X =
0.044,0.152,-0.160,-0.051,-0.006,-0.051,-0.109,-0.112,-0.127,-0.012,-0.014,-0.009,0.189,-0.118
0.002,-0.010,0.019,0.008,0.009,0.025,0.028,0.015,0.024,0.004,0.018,0.013,-0.015,0.028
-0.002,-0.016,0.041,0.017,0.007,0.010,0.023,0.032,0.031,0.022,0.005,0.004,-0.025,0.029
-0.002,-0.025,0.047,0.016,0.008,0.025,0.042,0.037,0.045,0.023,0.016,0.009,-0.035,0.044
-0.002,-0.021,0.034,0.020,0.006,0.007,0.020,0.027,0.026,0.009,0.001,0.007,-0.024,0.023
0.032,0.115,-0.127,-0.030,-0.004,-0.044,-0.087,-0.090,-0.100,-0.011,-0.026,-0.005,0.151,-0.095
0.020,0.085,-0.088,-0.015,0.002,-0.040,-0.081,-0.067,-0.086,-0.021,-0.023,-0.002,0.102,-0.079
Indices start at 0.
(0, 0) = 0.044
(2, 13) = 0.029
(1, 7) = 0.015
(1, 4) = 0.009
(2, 3) = 0.017
(5, 11) = -0.005
(5, 3) = -0.030
(2, 9) = 0.022
(3, 7) = 0.037
(6, 7) = -0.067
(2, 11) = 0.004
(5, 8) = -0.100
(3, 1) = -0.025
(1, 12) = -0.015
(6, 1) = 0.085
(1, 5) = 0.025
(2, 4) = 0.007
(5, 4) = -0.004
(1, 6) = 0.028
(0, 2) = -0.160
(4, 0) = -0.002
(0, 11) = -0.009
(4, 2) = 0.034
(3, 0) = -0.002
(6, 2) = -0.088
(4, 9) = 0.009
(3, 6) = 0.042
(6, 6) = -0.081
(5, 6) = -0.087
(2, 1) = -0.016
(3, 5) = 0.025
(6, 11) = -0.002
(2, 2) = 0.041

W = ((28, 17, -26, -15, -14, -3), (24, 10, -5, 7, 9, -3), (6, 6, 9, -1, -5, -4), (-3, -10, -4, -9, -18, -11), (1, -15, -4, -7, -31, -1), (13, 10, -12, 0, -10, 6), (11, -5, -3, -5, -33, -8))
Rows and columns are counted from 0.
(0, 0) -> 28
(0, 4) -> -14
(4, 3) -> -7
(5, 4) -> -10
(6, 5) -> -8
(6, 0) -> 11
(3, 4) -> -18
(5, 0) -> 13
(5, 1) -> 10
(3, 0) -> -3
(5, 2) -> -12
(3, 3) -> -9
(4, 4) -> -31
(3, 1) -> -10
(0, 3) -> -15
(5, 3) -> 0
(4, 0) -> 1
(2, 0) -> 6
(1, 5) -> -3
(2, 1) -> 6
(2, 5) -> -4
(0, 1) -> 17
(2, 4) -> -5
(2, 3) -> -1

x = [-1.640,-2.346,0.183,2.924,1.263,-1.750,-0.274,-2.446,6.375,-1.322,-2.036,-5.372,-0.849,-0.581,2.922,0.169]
x[-16] = -1.640
x[11] = -5.372
x[-3] = -0.581
x[-2] = 2.922
x[9] = -1.322
x[-14] = 0.183
x[-11] = -1.750
x[10] = -2.036
x[15] = 0.169
x[-12] = 1.263

data =
-3.350   1.033   3.027  -1.584   0.382   3.540   5.106  -0.883  -4.707   5.779  -7.097  -0.942
-2.051  -0.984   1.806  -2.171  -1.539   2.269   0.239  -1.141   0.015   2.582  -3.104   1.126
-2.421  -3.335   3.125  -3.293  -3.597   2.498  -3.847  -3.091   3.775   2.002  -2.027   4.132
 0.092  -3.260   0.481  -1.551  -2.420  -0.640  -5.435  -1.806   5.739  -2.680   3.494   3.687
-0.216  -2.687   0.309  -2.034  -2.826   0.389  -4.575  -1.146   4.602  -1.307   1.887   3.034
 0.873   4.462  -0.499   2.337   1.269   2.209   4.587   2.820  -6.906   4.034  -4.668  -2.687
 1.782  -0.754  -1.957   0.035  -1.241  -1.103  -3.349   1.056   2.996  -3.009   3.863   1.159
 4.865   3.194  -5.580   4.382   3.443  -4.599   1.140   4.401  -1.361  -5.705   6.632  -3.844
-1.890   1.362   1.245  -0.039   2.052   0.880   5.063  -0.228  -4.119   2.975  -3.963  -2.463
 1.488  -1.466  -0.161  -0.437  -3.253   0.682  -5.864  -0.276   3.994  -1.208   2.203   3.633
-1.015   1.633   0.651   0.780   2.233   0.169   4.423   0.122  -3.866   2.017  -2.859  -2.494
-0.258   0.504   1.090   0.654   0.586   0.272   0.715  -0.740  -1.150   1.247  -1.429  -0.158
data[0,-12] -> -3.350
data[10,4] -> 2.233
data[1] -> [-2.051, -0.984, 1.806, -2.171, -1.539, 2.269, 0.239, -1.141, 0.015, 2.582, -3.104, 1.126]
data[-7,11] -> -2.687
data[-2,2] -> 0.651
data[3,3] -> -1.551
data[:, -8] -> [0.382, -1.539, -3.597, -2.420, -2.826, 1.269, -1.241, 3.443, 2.052, -3.253, 2.233, 0.586]
data[-7,-3] -> 4.034
data[3,-5] -> -1.806
data[-8] -> [-0.216, -2.687, 0.309, -2.034, -2.826, 0.389, -4.575, -1.146, 4.602, -1.307, 1.887, 3.034]
data[-6,6] -> -3.349
data[0,-6] -> 5.106
data[5] -> [0.873, 4.462, -0.499, 2.337, 1.269, 2.209, 4.587, 2.820, -6.906, 4.034, -4.668, -2.687]
data[10,5] -> 0.169
data[2] -> [-2.421, -3.335, 3.125, -3.293, -3.597, 2.498, -3.847, -3.091, 3.775, 2.002, -2.027, 4.132]
data[11,11] -> -0.158
data[:, 0] -> [-3.350, -2.051, -2.421, 0.092, -0.216, 0.873, 1.782, 4.865, -1.890, 1.488, -1.015, -0.258]
data[-5,-8] -> 3.443
data[8] -> [-1.890, 1.362, 1.245, -0.039, 2.052, 0.880, 5.063, -0.228, -4.119, 2.975, -3.963, -2.463]
data[-10,-7] -> 2.498
data[3,-2] -> 3.494
data[:, 3] -> [-1.584, -2.171, -3.293, -1.551, -2.034, 2.337, 0.035, 4.382, -0.039, -0.437, 0.780, 0.654]
data[-5,-2] -> 6.632
data[6,-7] -> -1.103
data[:, 9] -> [5.779, 2.582, 2.002, -2.680, -1.307, 4.034, -3.009, -5.705, 2.975, -1.208, 2.017, 1.247]
data[-10,3] -> -3.293
data[-8,-8] -> -2.826
data[:, -2] -> [-7.097, -3.104, -2.027, 3.494, 1.887, -4.668, 3.863, 6.632, -3.963, 2.203, -2.859, -1.429]
data[-5,-11] -> 3.194
data[-8,10] -> 1.887
data[6,-10] -> -1.957
data[8,9] -> 2.975
data[:, 5] -> [3.540, 2.269, 2.498, -0.640, 0.389, 2.209, -1.103, -4.599, 0.880, 0.682, 0.169, 0.272]
data[-2,-9] -> 0.780
